[[  4  -6 -12   4  -7  -8  -9]
 [-35  -2  14 -35  -5  -3   3]] --> 4, 3

[[ 19 -21  39  23  -5   4  -5]
 [-12  10 -23 -10   0  -3  -3]] --> 19, -3

[[-11  26 -10 -20  26 -10]
 [ -8 -32 -12 -20 -30 -14]] --> -11, -14

[ -9  16 -23  26   4  -5  36] --> -9, 36

[[-35  -1  39 -22  16]
 [-12   6  39 -34  16]
 [ -4   8  39 -36  15]] --> -35, 15

[[ -1  17   4  -2]
 [  0 -42 -15   7]
 [ -5  35   2  -5]] --> -1, -5

[ 2 -3 21 20 35 16] --> 2, 16

[-2 23 -4 -1 32] --> -2, 32

[-25  17   7  18   4 -33  14] --> -25, 14
---
Q: [20 32 -6 31 18]
A: -6, 32
Q: [-36  35 -15 -39  -8   3   4]
A: -39, 35
Q: [-35   1  -1  13  11 -13 -25]
A: 13, 13
Q: [  2 -30 -18  -1  10]
A: -18, 10
Q: [-20 -32   7  37 -30]
A: 7, 37
Q: [ 27   5 -36   3   6]
A: -36, 27
Q: [ 4 23 16 26 32 -5 18]
A: 26, 32
Q: [  7   5 -12  39  19]
A: -12, 39
Q: [29 10 11 39 20]
A: 11, 39
---
[[4457 4901 4719 4806 4688 4300 4424]
 [7878 1752 2693 1862 5590 5020 8294]
 [4673 4640 4888 4203 3685 5019 4706]] value 7878

[ 77  84 210  59  85] value 85

[786  74 882 758 181] value 786

[4 1 5 8 5 6 7] value 7

[[127  80 124 122 132 145]
 [128 206 138 125 132 121]
 [139  59 120 132 132 155]] value 155

[24 76 10 25 23] value 25

[[   0  134  501  -72]
 [-798 -618 -820 -981]] value 134
---
array([ 17.94, -12.69,  15.65,  16.69, -13.62]) yields 16.69

array([[-1.468, -1.292, -1.385, -1.159, -1.172, -1.041],
       [-0.999, -1.286,  1.464, -0.827, -1.295, -1.025],
       [-0.887, -1.167,  1.923, -0.786, -1.165, -1.020]]) yields 1.464

array([[  65.70,  -12.31,   19.95,  -55.94, -118.43],
       [  55.88,  -22.23,   32.55,    2.78, -109.41],
       [ 187.78,   98.95,  -55.81,   29.16, -158.72]]) yields 98.95

array([ 12.4,  11.6,   6.2,   7.7,   1.8, -15.6,   3.4]) yields 11.6

array([-0.131,  0.026, -0.063, -0.035, -0.042,  0.127, -0.122]) yields 0.026

array([ -0.7,  11.5,   3.0, -11.0]) yields 3.0
---
Q: 3,-38,15,-36
A: -38
Q: 19,31,17,-24,-36,39,5
A: 31
Q: -3,38,0,-39,-26
A: 38
Q: 1,-33,0,35
A: -33
Q: -2,36,-10,-3,-16,17
A: 36
Q: 33,-20,-3,18
A: -20
Q: -40,18,-22,28
A: 18
Q: -36,31,-25,-30,-18,-23
A: 31
Q: 13,-6,31,-17,10,18
A: -6
---
array([ 41, -31,   5,  -2, -15, -23]) ans = -15

array([[  1,   8, -30, -11,  -8,  10],
       [ -4, -10,  27,  20,   4,  26],
       [ 37, -25,  -3,  -1,  -3,  14]]) ans = -11

array([[ 19,  19,  10,   3],
       [-23, -31, -29,  29]]) ans = -23

array([40, 26, 25,  3, 28, 11]) ans = 25

array([ 18, -20,  36, -30, -16,  21]) ans = -16

array([  9,  35,  14, -13, -17]) ans = 9

array([ -4,  12,   6, -20,  -7, -13,  35]) ans = -7
---
[-35  31 -11  -2 -29   3  20] ans = -11

[[-19 -28  13  -4   1  13 -22]
 [  0  -1   4 -17  26  -5 -26]
 [ -7  16 -25  14 -28  -8  35]] ans = -25

[[ -8  40  18 -22  -8  -5 -39]
 [ 34  24  30 -10  29 -15  17]
 [ 23 -12   5   7  20  -7  38]] ans = 5

[[ 31  29 -29 -35 -11  20  -2]
 [-18   2  -4   0  -5  15 -11]
 [ 30  -7 -15   2 -24 -22  27]] ans = -15

[-27  11 -33  -6  34  -3  23] ans = -33

[[ -5  24  -4 -13  -6   6  -6]
 [ -8 -33 -11  10  13 -21   9]] ans = -11
---
[[ -7   4  31 -25]
 [ -8   9 -14  22]
 [-23  34 -13  -1]] -> -8

[[  8   4  20  25   4  -3  -5]
 [ -8  13  15  11  -7 -23 -10]
 [ 30   1 -21 -33 -24 -22  -7]] -> 4

[-11  -2   0 -14  32] -> 32

[-27  14   2  21 -31] -> -31

[ 1 -1 18  1 -2 42] -> -2

[-40  -9   3   9   4] -> 4

[-12   2 -34 -41 -36  22] -> -36

[ -4 -26  -1  15  34] -> 34

[-38 -32 -24  -9 -41   0   9] -> -41

[[-10 -15  31  -9 -13]
 [-30 -19   4  10   0]] -> -13
---
(2.547, -12.827, 10.694, -9.669, -3.617, -9.097): 10.694, -12.827
(-115.7, 148.4, 69.2, 120.7, 49.4, -10.6): 148.4, -115.7
(0.344, 17.211, 9.389, -14.555, -7.830): 17.211, -14.555
((119.047, -74.057, 32.310, -79.437, -53.161, -36.787), (-144.869, -32.957, -108.969, 57.704, -34.584, -35.123)): 119.047, -144.869
(0.01, 0.09, 0.11, -0.16): 0.11, -0.16
((0.012, -0.021, -0.087, 0.171, 0.153), (0.042, 0.025, -0.030, 0.097, 0.089), (-0.012, -0.067, -0.186, 0.179, 0.158)): 0.179, -0.186
(-196.140, 159.916, 71.426, 48.199, -94.326, 95.994, -111.165): 159.916, -196.140
(0.06, 0.05, -0.10, -0.12, 0.00, 0.17, -0.08): 0.17, -0.12
(-0.135, 0.055, 0.132, 0.188, 0.009, -0.049): 0.188, -0.135
---
[[  4 -37 -26   6  -8  21]
 [-21 -11 -23  21  -5  22]
 [  4  -8  -2  -1  -3   5]] 21

[[ 40  16  16 -25  27]
 [ 18 -20 -21 -29  38]
 [ 31  -8 -12 -31  36]] 27

[[  1 -11  -6  24 -11]
 [  8 -21 -12  41 -12]
 [  3 -15  -8  30 -12]] -11

[[ -1  11 -10  11   8  -3]
 [ -2  13 -13  15   7  -1]
 [ -5  -4  30  -2   0  -2]] -3

[[ 24   5  35 -24 -15 -13 -31]
 [-10   5   7   2  -1   6  10]
 [ -6   7  15  -2  -2   3   4]] -31

[[24 14  4 24 21]
 [18  0  8 16  6]
 [24 27  0 26 31]] 21

[[-12 -37 -30   0   0  -7]
 [-12 -39 -32   0   1  -7]
 [ -6  -8 -13  -4  -1  -2]] -7
---
[  3 -19  31  14  28] 3
[-20  37  -8  31] -20
[-17 -19 -24 -29 -35 -37] -17
[ 11 -32 -15  28  19   2] 11
[-22  39  42  20] -22
[ 19  23  34  -4  38 -26] 19
[ 41 -17   0 -37  20  16 -19] 41
[ -7  32 -36  29  33  23  14] -7
[-23 -21  -9 -12  34] -23
[  5  -2   9  18 -36] 5
